These are the activations of a small network on made-up records, seen along a few directions, one row for each record.
Here are examples, each followed by its value of one field, Riril.
The word none means that the record has no Riril.
The largest differences between rows may come from other fields.
(in the rows, 500 means zero)
Strong random noise was added to every row along 15 fixed directions; ignore it. To show where, here is one row again and again, with new noise each time:
[286 619 502 563 588 451 730 742 561 686 482 608 696 337 231 507 519 527
 439 433 551 550 520 668 417 544 300 571 289 648 302]
[507 523 607 467 387 499 337 532 376 469 549 407 412 600 475 632 393 533
 432 619 593 507 618 440 415 515 536 511 600 675 578]
[539 531 568 641 495 511 507 467 574 557 579 578 530 381 434 490 559 250
 520 484 590 562 354 570 404 469 439 589 515 503 638]
[396 448 409 512 612 478 423 750 677 498 525 764 581 394 506 520 523 630
 543 497 560 537 688 560 544 434 509 444 494 525 480]
[468 450 537 438 623 620 368 528 342 388 374 593 536 439 504 451 497 367
 481 569 428 563 446 398 463 516 587 366 736 544 461]
[473 479 483 493 420 431 358 557 601 392 689 385 668 430 410 719 404 490
 230 475 550 418 480 556 428 620 584 613 717 569 554]
[484 628 385 450 473 356 561 598 440 593 539 519 502 327 611 588 575 596
 480 448 634 506 694 576 449 359 474 474 459 613 498]
[572 412 378 384 538 496 375 432 353 495 435 390 562 592 407 547 468 651
 492 484 367 317 525 557 682 663 626 417 523 304 506]
[410 506 407 490 566 474 531 619 517 419 439 447 504 367 551 530 447 491
 397 433 500 512 406 591 518 381 439 432 691 410 575]
[661 611 514 592 551 512 367 577 598 525 565 407 553 617 321 533 687 628
 358 469 585 642 459 410 590 561 460 524 555 610 545]
[473 588 336 539 539 510 549 522 577 543 594 460 735 361 397 538 489 534
 518 502 567 420 450 515 452 447 530 552 492 504 573]
[406 378 574 394 315 495 438 394 576 637 420 596 542 730 562 504 383 499
 651 474 430 402 644 418 561 543 557 582 243 478 546]
[446 586 318 384 674 578 418 628 509 383 394 432 502 389 436 616 465 665
 373 683 498 509 485 589 670 436 450 427 390 454 379]
[628 555 435 470 286 422 671 459 381 558 581 372 323 602 817 512 452 694
 562 450 575 257 457 482 491 377 510 547 508 422 513]
[457 476 473 408 448 334 512 401 361 665 545 564 556 475 389 506 464 529
 423 486 662 476 543 644 516 557 449 655 494 394 606]
[436 568 397 405 633 599 475 613 517 445 425 520 560 564 428 455 467 749
 384 657 588 567 413 393 627 433 435 527 523 493 398]
[583 492 473 463 516 403 570 542 371 602 417 604 395 531 604 436 622 494
 478 452 558 504 380 622 588 556 346 497 494 487 514]

[516 476 479 403 644 449 487 539 453 660 483 797 827 549 329 340 764 651
 403 375 493 606 598 351 567 764 581 544 535 620 226]
m5
[502 589 451 514 585 434 517 489 545 576 375 463 536 320 462 525 672 335
 450 327 450 648 490 597 560 415 429 428 422 447 549]
m21
[578 489 708 536 474 450 419 428 461 628 505 609 433 673 366 406 645 476
 478 459 591 700 583 400 508 592 451 569 482 579 519]
m11
[583 494 378 528 611 437 468 509 558 434 637 541 638 394 421 495 582 488
 317 513 635 527 284 566 517 587 461 603 731 460 595]
m19
[377 520 511 378 479 636 485 424 395 436 398 490 626 627 559 397 353 479
 498 656 542 551 383 193 396 425 533 540 674 658 544]
m16
[585 426 379 498 555 518 579 466 395 555 405 473 553 555 537 365 534 560
 656 347 348 340 387 506 594 532 571 373 581 285 534]
m20
[521 429 437 463 482 411 515 560 465 443 541 404 616 412 529 603 520 524
 363 284 317 316 502 612 519 683 622 417 653 438 374]
m4
[441 383 599 382 348 538 498 347 734 464 521 580 478 781 605 434 379 581
 369 575 537 495 334 354 638 539 459 787 366 366 406]
m13
[574 394 564 537 550 493 480 389 477 680 399 671 438 623 360 365 600 430
 666 466 458 515 468 617 665 628 421 518 261 300 561]
m18
[297 464 530 528 449 373 721 600 437 565 501 614 463 396 597 430 370 419
 540 426 622 508 493 612 324 373 350 540 657 518 622]
m3
[465 530 587 511 437 459 525 465 494 575 473 556 335 519 600 432 505 519
 577 462 595 640 648 454 486 289 473 503 476 444 579]
m15
[494 561 515 632 423 510 504 507 413 587 598 402 581 424 356 585 384 312
 643 568 581 407 466 582 275 508 477 514 502 673 753]
m14
[350 495 323 489 528 490 721 529 590 451 538 438 634 444 572 387 370 711
 520 409 507 396 439 449 494 324 520 516 663 304 517]
m2
[476 380 622 502 508 555 447 287 373 487 592 650 544 328 410 415 424 313
 519 492 487 445 494 507 401 495 719 573 679 199 454]
m14
[404 479 602 520 399 394 547 462 346 526 485 267 441 451 371 601 347 368
 392 373 450 458 487 689 417 547 449 490 622 414 630]
m4
[433 448 357 408 560 463 494 377 647 512 424 566 617 465 562 427 554 557
 553 409 439 547 617 446 641 403 574 491 412 317 531]
none
[493 533 652 614 421 369 575 584 394 521 528 269 236 638 424 510 456 674
 432 366 556 605 658 553 468 434 391 437 683 470 616]
m1
[521 619 502 458 528 588 520 567 509 495 412 422 531 549 475 526 554 532
 416 552 455 546 402 416 530 523 439 493 364 663 314]
m20
[673 519 408 538 469 398 569 542 453 534 540 494 496 531 687 482 661 467
 525 414 525 455 379 530 481 597 432 459 588 670 600]
m8
[725 603 518 556 588 670 434 315 452 427 462 542 439 407 616 421 705 162
 604 682 508 629 244 367 451 465 498 462 432 644 532]
m13
[523 564 459 641 569 602 601 531 577 497 468 312 639 461 336 515 542 393
 587 426 305 431 349 547 488 595 473 401 382 545 484]
m7
[403 485 661 524 411 435 602 631 570 519 449 499 432 657 534 484 486 503
 370 396 495 597 476 468 448 557 337 557 533 676 418]
none
[567 401 529 507 512 426 420 433 479 536 553 749 464 474 582 420 591 373
 523 518 622 576 480 546 503 540 488 565 604 469 639]
m16
[553 499 415 476 647 532 458 562 586 369 433 534 313 387 639 449 584 642
 402 453 502 597 449 535 716 267 510 407 617 159 434]
m17
[536 472 558 525 545 461 438 659 649 541 506 699 579 651 510 390 684 635
 372 360 577 674 486 338 576 550 456 538 675 599 461]
m10
[479 484 515 376 551 460 449 350 505 559 345 617 517 514 547 382 630 425
 441 413 503 707 514 404 619 432 491 524 489 387 510]
m6
[502 527 445 474 451 501 548 463 524 495 519 505 475 472 679 478 506 574
 607 471 492 470 627 409 480 350 594 459 471 480 480]
m8
[332 481 629 640 468 567 662 536 650 619 478 604 497 459 416 414 410 435
 688 397 444 499 562 520 436 356 479 528 323 346 469]
m10
[672 561 607 746 520 449 629 472 416 639 668 546 363 418 380 397 666 473
 655 411 593 534 547 612 407 486 476 493 499 416 544]
m7
[331 434 535 509 456 587 596 517 532 436 369 375 525 640 512 464 284 405
 556 522 390 449 309 445 459 501 402 481 556 522 629]
m3
[455 551 485 420 512 548 509 483 444 507 332 544 540 515 636 431 538 324
 524 553 525 615 358 375 457 428 396 465 517 705 582]
m18
[513 445 491 516 586 550 427 585 468 508 408 738 414 478 640 402 557 419
 691 571 550 588 526 461 500 396 481 380 554 553 625]
m21
[579 570 336 553 574 450 545 576 382 599 481 462 501 430 500 485 597 597
 701 462 507 456 628 592 514 451 494 324 459 542 628]
m15
[487 519 587 583 551 348 497 521 618 491 468 544 302 220 565 531 673 324
 367 226 484 745 647 714 544 293 450 424 559 275 511]
m12
[526 399 711 584 460 549 391 604 545 402 563 675 318 496 573 563 482 325
 528 585 481 511 543 549 401 581 507 476 503 629 416]
m11
[438 383 633 573 485 491 613 574 409 572 387 423 382 711 323 427 387 530
 526 419 372 424 379 664 571 690 332 467 478 379 511]
m9
[373 498 522 445 536 481 554 478 452 461 534 584 652 295 445 502 461 316
 326 522 543 533 380 558 373 556 480 600 624 552 404]
m9
[317 551 605 381 499 466 533 460 520 530 379 507 608 553 439 445 534 523
 341 411 480 734 650 303 474 470 482 543 501 627 346]
m1
[487 596 427 573 562 576 635 669 572 455 469 287 579 537 362 570 463 579
 435 520 399 405 292 554 517 604 368 469 400 611 388]
m19
[353 513 572 677 645 637 565 694 490 485 570 656 611 238 278 492 436 388
 682 565 425 480 649 586 271 505 579 376 481 611 336]
m12
[427 579 434 482 511 549 535 469 660 494 591 500 579 407 431 557 456 661
 533 579 506 457 689 470 517 398 592 570 229 436 312]
m2
[570 576 415 570 411 428 529 442 602 663 714 490 632 422 391 602 535 627
 608 451 565 351 716 570 469 499 627 611 251 450 491]
m5
[354 418 488 424 341 372 561 481 447 677 436 667 665 504 697 438 432 314
 684 339 535 458 591 424 317 441 517 501 574 676 740]
m17
[616 502 481 586 516 431 382 415 540 584 576 578 499 401 476 509 654 386
 635 440 560 585 659 550 495 457 570 459 470 475 709]
m6

Here are new rows. What is Riril for each?
[516 276 522 539 564 481 457 460 432 462 473 583 393 473 436 480 439 395
 618 473 331 355 501 769 596 679 534 403 490 223 536]
m2
[687 608 597 727 713 652 502 657 569 449 478 494 373 467 350 387 761 534
 464 420 443 683 347 475 595 454 445 361 579 415 340]
m4
[550 478 456 496 556 569 534 588 603 494 483 534 541 639 456 462 535 682
 433 521 452 421 328 490 673 628 449 555 408 420 339]
m10
[446 551 694 497 441 630 497 456 500 474 416 459 384 609 498 471 434 417
 471 591 480 625 444 360 462 434 460 546 417 568 400]
m15
[676 487 470 675 580 481 553 650 638 501 716 764 391 484 594 352 639 639
 515 535 755 552 331 530 518 424 413 604 676 420 554]
m20
[585 445 384 474 614 437 402 676 531 509 386 553 523 709 482 486 647 616
 469 514 500 562 418 552 695 716 316 408 509 681 624]
m3
[492 513 439 477 505 492 541 455 444 597 535 497 678 712 350 397 477 628
 541 620 629 510 418 381 487 641 415 619 505 671 630]
m1
[655 612 549 539 356 440 423 424 615 520 639 338 427 501 557 635 602 566
 411 384 533 524 648 434 504 402 613 555 426 491 470]
m20
[617 514 529 487 470 616 409 485 611 423 378 424 317 751 643 494 542 505
 512 629 453 570 332 415 677 502 380 487 329 569 533]
m12
[433 403 469 453 530 410 439 355 546 533 607 584 634 346 317 509 441 469
 352 446 569 480 490 656 563 538 576 669 567 164 548]
m14
[528 315 656 553 403 435 486 560 393 525 581 657 430 601 568 471 470 463
 616 410 424 375 629 541 397 703 588 443 629 565 475]
m7
[276 461 427 533 647 550 584 681 800 462 344 587 656 335 464 477 502 459
 511 300 297 549 513 565 586 391 468 384 404 363 384]
m18
[509 600 476 503 530 545 482 509 547 509 419 439 430 533 514 514 544 514
 561 587 519 624 545 456 547 399 420 452 320 605 542]
m8
[539 456 481 448 535 419 457 645 453 496 265 416 300 716 616 465 577 639
 431 353 422 611 485 536 718 496 343 327 609 464 603]
m5
[393 449 442 547 596 542 505 642 529 500 485 536 507 504 346 490 372 641
 577 568 506 461 542 613 554 483 461 456 495 384 551]
m5
[436 621 476 632 585 621 507 521 706 481 479 363 618 430 323 523 522 486
 592 469 423 599 570 402 484 350 530 428 376 505 539]
m3
[618 643 411 670 648 450 716 639 339 651 490 491 463 424 402 375 690 533
 653 466 598 549 398 613 446 496 298 381 500 623 594]
m19
[492 329 629 409 503 512 418 370 522 512 414 702 457 645 524 373 530 448
 495 477 423 569 500 432 621 613 540 552 454 358 406]
m13
[504 566 654 561 431 567 482 511 533 447 512 417 457 544 508 522 501 394
 422 493 486 598 456 387 395 471 492 518 564 652 452]
m12
[478 499 690 359 302 297 471 421 335 597 611 574 407 612 550 543 506 567
 292 514 719 600 703 439 397 591 471 690 560 701 432]
m11
[408 452 495 332 463 541 536 446 395 451 427 593 389 578 658 451 345 569
 513 699 554 451 462 467 535 448 459 565 428 464 410]
m7
[434 527 464 415 530 425 491 617 553 512 411 537 420 592 515 508 501 606
 338 575 630 648 443 587 629 486 263 570 437 575 529]
m12
